A small network was shown many inputs. Here are its activations along a few directions, one row for each input.
Each table varies a few parts of the input and shows all the possible inputs, shuffled.
Descriptions start from the smaller parts, as in this example, which fits no table here: one of 8 places around a ring, together with either a single point or (one of 2 separate values, together with one of 4 places along a line) or one of 9 places around a ring.
Shared parts are said once, and a part with two or three values counts as separate values.

Rows:
r1: 20 -7 39 1 24 7 -33 13 2 -2 32 -7 -14
r2: -2 46 -12 27 14 8 40 -46 -5 -17 -9 60 -25
r3: 5 -20 7 -16 5 -3 29 7 32 51 -9 2 47
r4: 11 48 -25 39 11 -19 43 -11 2 -20 -12 57 -34
r5: 8 0 31 -39 -1 8 19 29 4 28 -7 -11 26
r6: -29 -30 -23 -17 -35 2 -19 1 -8 -30 -12 -2 -5
r7: -26 -2 -21 -28 -30 -18 -25 -11 4 -40 -6 -15 4
r8: -11 -33 -28 -13 -32 -1 -5 -8 -35 -9 -4 -15 -14
r9: 6 38 -21 34 31 -10 47 -32 0 -28 -36 35 -27
r10: -6 4 28 -40 24 -9 -17 28 -21 28 10 3 16
r11: 21 -7 29 -4 3 26 6 21 31 6 19 -27 -11
r12: -5 -16 -32 9 -21 -6 2 -12 -38 -24 14 -27 19
r13: -30 -9 -9 18 -27 -17 1 -17 -19 -32 15 -34 17
r14: 16 -29 6 20 14 14 17 -4 61 29 18 -13 10
r15: 24 1 23 23 9 14 -58 14 5 13 4 -7 -20
r16: -2 15 9 -15 10 4 -46 29 -16 46 -20 1 10
Question: What is each input in this table made of?
Answer: either one of 3 separate values or one of 5 places around a ring or (one of 2 separate values, together with one of 4 places along a line)
Question: A walk changes only the place on the line of 4. It starts at r3 and steps to r5. List the rest of the walk in order.
Answer: r10, r16

Rows:
r17: 5 -26 12 -25 -5 1 -10 16 -15 8 6 -19 11
r18: 18 -11 37 -17 16 14 -5 22 30 20 12 -9 3
r19: -8 -13 -12 -4 -15 -2 20 -5 1 14 -15 -5 24
r20: 8 34 -9 20 15 3 21 -23 5 -3 -15 45 -30
r21: -12 -28 6 -30 -16 10 -12 7 -2 -2 13 -18 10
r22: 4 -1 10 9 7 8 21 7 41 25 -3 4 11
r23: -1 15 -36 26 -19 0 6 -31 -14 -40 -19 12 -28
r24: -7 12 -11 17 0 -11 22 -20 -21 -19 6 23 -4
r25: -13 -17 9 -17 -25 4 -52 16 -3 1 9 -37 12
r26: 6 20 6 15 24 -3 32 -27 6 -6 6 27 -7
r27: 8 -6 28 -26 4 11 -3 21 13 25 8 -10 8
r28: -12 23 -32 22 -8 -8 6 -14 -21 -33 -19 18 -34
r29: -10 -25 -23 -2 -12 -8 11 -6 2 0 -3 -18 11
r30: 24 13 5 34 27 3 29 -16 7 -8 11 18 -15
r31: -9 -24 6 -25 -28 6 -20 11 2 -12 10 -33 9
r32: -20 -15 11 -21 -15 7 -44 18 -12 9 3 -33 13
r33: 7 32 -19 12 16 -6 17 -19 -6 -16 -21 42 -21
r34: -2 3 3 -2 2 -1 23 4 26 27 -8 1 15
r35: -13 -28 -22 2 -19 -12 1 -7 15 -13 6 -12 13
r36: -3 0 -23 19 -1 -9 21 -26 -24 -33 5 -1 -11
r37: -7 31 -22 21 -3 -12 10 -8 -25 -23 -27 28 -27
r38: 8 -3 38 -6 12 19 -36 28 20 33 9 -14 9
r39: 14 17 -13 15 16 -10 28 -17 -17 -13 5 15 -5
r40: 5 -7 15 -28 -1 3 -10 29 -4 17 12 -13 12
r41: -7 2 -10 -4 -3 -8 16 13 8 17 -6 -1 21
r42: 16 26 -3 35 28 3 14 -14 15 -11 -9 44 -36
r43: -8 -19 19 -19 0 -2 -45 20 -14 17 8 -13 15
r44: 5 -5 31 -15 15 2 -40 29 4 32 10 -18 7
r45: 1 -1 -23 19 -12 -7 18 -35 -12 -42 5 -5 -7
r46: 0 1 21 -24 0 6 -38 27 -5 28 4 -18 20
Question: What is each input in this table made of?
Answer: one of 5 places along a line, together with one of 6 places along a line
Question: Changing only the place on the line of 6 turns r27 into r31. The same change can be made to r34. Which row results?
Answer: r35
Question: Which other rows does r20 become when the place on the line of 6 takes its other values? List them by row number.
Answer: r23, r28, r33, r37, r42
Question: A walk changes only the place on the line of 5. It starts at r43 and steps to r17. List the rest of the walk in order.
Answer: r19, r24, r37

Rows:
r47: -4 -10 -30 20 -19 -4 33 -22 2 -18 3 9 -5
r48: -17 13 -22 3 -9 -15 -21 -8 -38 -24 2 3 -7
r49: 18 -5 18 -18 16 9 -14 29 17 50 -11 -3 8
r50: -4 13 -14 1 -18 -5 -9 -9 -23 -33 -4 -5 -14
r51: -28 7 -32 -6 -16 -19 14 -17 -9 -25 -10 5 8
r52: -8 5 -14 7 -4 1 -15 -14 -34 -27 -8 1 -19
r53: 2 -28 1 -17 -13 3 -20 12 6 0 20 -24 3
r54: -10 -4 -27 11 -16 -2 21 -15 11 -25 -2 6 -13
r55: -10 -25 12 -20 -18 7 -10 12 -18 -1 4 -32 13
r56: -8 -25 -5 -18 -21 3 -28 11 -6 11 -3 -36 14
r57: 7 8 -14 32 3 -1 37 -21 17 -6 1 10 0
r58: -2 -35 1 -5 -15 6 -26 9 10 9 6 -25 5
r59: 12 -16 14 5 6 6 -19 8 27 23 10 -26 8
r60: -23 -21 9 -23 -17 -9 -19 15 -19 -1 8 -23 31
r61: 8 19 -5 18 6 3 43 -14 10 12 -4 30 2
r62: 9 26 13 19 25 7 -3 -8 -11 6 0 30 -23
r63: -8 -26 6 -28 -13 8 -22 7 -12 -3 1 -26 15
r64: -1 0 -15 19 -4 -1 -15 -9 -17 -27 7 6 -27
r65: -20 -25 -5 -23 -20 -10 -33 13 -11 14 -1 -29 26
r66: -20 -23 3 -33 -13 -7 -29 10 -15 0 3 -19 27
r67: 4 12 -6 23 11 0 31 -15 22 -14 3 5 -7
r68: -20 15 -20 -4 -21 -16 -18 -8 -24 -32 -8 8 -5
r69: -21 1 -36 1 -18 -23 23 -25 -15 -16 -8 7 16
r70: -18 0 -23 -1 -11 -2 21 -23 -7 -28 -19 1 -2
r71: 21 -1 24 -28 23 7 -6 28 11 38 2 -1 8
r72: 12 -1 28 -17 13 15 -9 16 15 27 15 2 13
r73: 9 -11 25 5 4 8 -4 13 17 12 19 -22 10
r74: 12 -14 22 -3 11 10 -13 7 21 9 17 -16 11
r75: -11 -6 -27 6 -14 -6 30 -31 -12 -19 -17 4 5
r76: 13 -4 22 -12 10 11 -16 16 21 42 5 -8 8
r77: 13 18 5 25 10 -2 1 -10 9 -19 5 3 -19
r78: 13 21 -4 14 19 -4 45 -4 8 16 -15 33 5
r79: 14 26 10 14 34 1 -2 3 -13 13 -14 33 -24
r80: 16 0 29 -18 16 7 1 32 9 37 1 -2 10
r81: 6 25 -1 5 22 -2 35 3 18 9 -19 32 -3
r82: -1 22 2 8 17 4 33 -11 22 3 -11 31 -7
r83: 3 3 -11 9 -12 -6 -8 -9 -6 -32 3 1 -26
r84: 10 31 10 13 9 4 3 -1 4 0 -2 28 -18
r85: 18 31 11 5 23 -4 6 8 0 8 -14 27 -19
r86: 10 17 -1 33 13 4 -5 -8 -4 -12 9 7 -22
r87: -3 -31 15 -10 -11 4 -11 12 1 -3 15 -24 5
r88: 8 -1 34 -12 13 11 -3 18 16 28 11 -1 11
Question: What is each input in this table made of?
Answer: one of 6 places along a line, together with either one of 3 separate values or one of 4 places along a line
Question: Changing only the place on the line of 6 turns r87 into r60. The same change can be made to r53. Which row results?
Answer: r66
Question: Changing only the place on the line of 6 turns r88 into r73. The same change can be made to r72. Which row results?
Answer: r74
Question: Which other rows does r69 become when the place on the line of 4 takes its other values? List them by row number.
Answer: r48, r51, r68

Rows:
r89: 11 -21 40 -29 28 0 -32 32 25 46 16 -16 23
r90: -32 -17 -16 -28 -31 -13 -17 6 -22 -18 -4 -28 26
r91: 25 -23 35 -20 12 18 -20 53 15 47 5 -23 8
r92: -4 22 -1 6 3 0 1 -8 5 -31 -6 17 -35
r93: -1 28 -17 19 4 -10 -9 -8 -16 2 -14 35 -22
r94: 4 1 -15 8 3 5 31 -17 26 4 -23 23 3
r95: -5 -22 -23 -1 -29 -3 -37 0 -7 -15 5 -45 11
r96: 4 27 2 24 21 -1 1 -12 -33 -14 -2 12 -21
r97: 15 -2 49 -26 12 27 -35 33 15 45 17 -15 20
r98: -17 -47 -12 11 -30 5 -34 -7 -11 -16 16 -33 1
r99: 7 10 1 23 18 -1 39 -19 -3 10 -1 4 7
r100: -1 11 -20 19 2 -5 30 -11 15 24 -11 25 7
r101: -27 -25 -15 -48 -34 -11 1 -1 -34 -15 6 -22 19
r102: 13 8 2 13 7 -6 44 -10 13 -10 12 9 8
r103: -2 5 -5 6 2 4 38 -11 35 -11 -5 8 -5
r104: 9 25 4 15 9 -6 7 -5 -17 -32 12 17 -20
r105: 2 17 -10 7 3 -3 -7 -14 -4 -16 -23 32 -29
Question: What is each input in this table made of?
Answer: either one of 3 separate values or one of 4 places along a line or (one of 2 separate values, together with one of 5 places around a ring)
Question: A walk changes only the place on the line of 4. It starts at r98 and steps to r95. List the rest of the walk in order.
Answer: r90, r101
Question: Which other rows does r93 become when the choice among 2 separate values takes its other values? List them by row number.
Answer: r100
Question: Which other rows does r96 become when the place on the ring of 5 takes its other values? List them by row number.
Answer: r92, r93, r104, r105

Rows:
r106: -5 5 -13 -13 -16 -1 27 -7 -4 -4 -14 13 6
r107: 21 -5 10 11 14 7 4 15 16 9 16 0 -11
r108: -11 -51 2 -36 -22 8 -60 38 -12 41 -4 -48 34
r109: 22 3 16 -5 22 -5 13 8 6 13 -2 5 -13
r110: -14 22 -21 14 4 -8 -2 -9 -30 -35 -9 -2 -8
r111: -10 26 -24 10 -6 -7 -6 -11 -35 -22 3 11 -7
r112: -15 -8 -15 3 -1 -15 5 -14 -5 -28 -8 11 0
r113: -16 -5 -8 -6 -13 -7 30 0 6 -17 -22 2 -2
r114: -7 0 -23 -7 -12 -7 -5 -24 -10 -13 0 19 -5
r115: 7 29 18 0 21 8 -18 11 13 22 1 25 -8
r116: -7 -15 -10 5 -27 0 20 -1 11 -16 -7 -2 -6
r117: 18 28 18 1 20 -4 -18 11 16 14 -7 17 -4
r118: 8 4 0 3 5 -11 19 -15 18 18 -3 -8 13
r119: -2 -4 -5 19 3 9 12 -9 30 13 13 -15 13
r120: -7 -19 -19 15 -15 -5 -5 -14 -1 -27 6 7 -4
r121: 17 8 12 -9 31 19 15 7 -2 20 0 13 -7
r122: -9 -36 42 -50 -14 12 -42 30 -8 3 35 -59 27
r123: 17 10 25 18 10 2 -17 15 17 14 5 13 -11
r124: 2 7 -11 22 -9 5 -1 -19 -38 -31 -7 -6 -15
r125: -8 -2 7 5 6 -1 28 -11 11 25 4 3 9
Question: What is each input in this table made of?
Answer: either one of 2 separate values or (one of 3 separate values, together with one of 6 places along a line)
Question: What sort of input is r109?
Answer: one of 3 separate values, together with one of 6 places along a line
Question: Which other rows does r114 become when the choice among 3 separate values takes its other values? List them by row number.
Answer: r112, r120
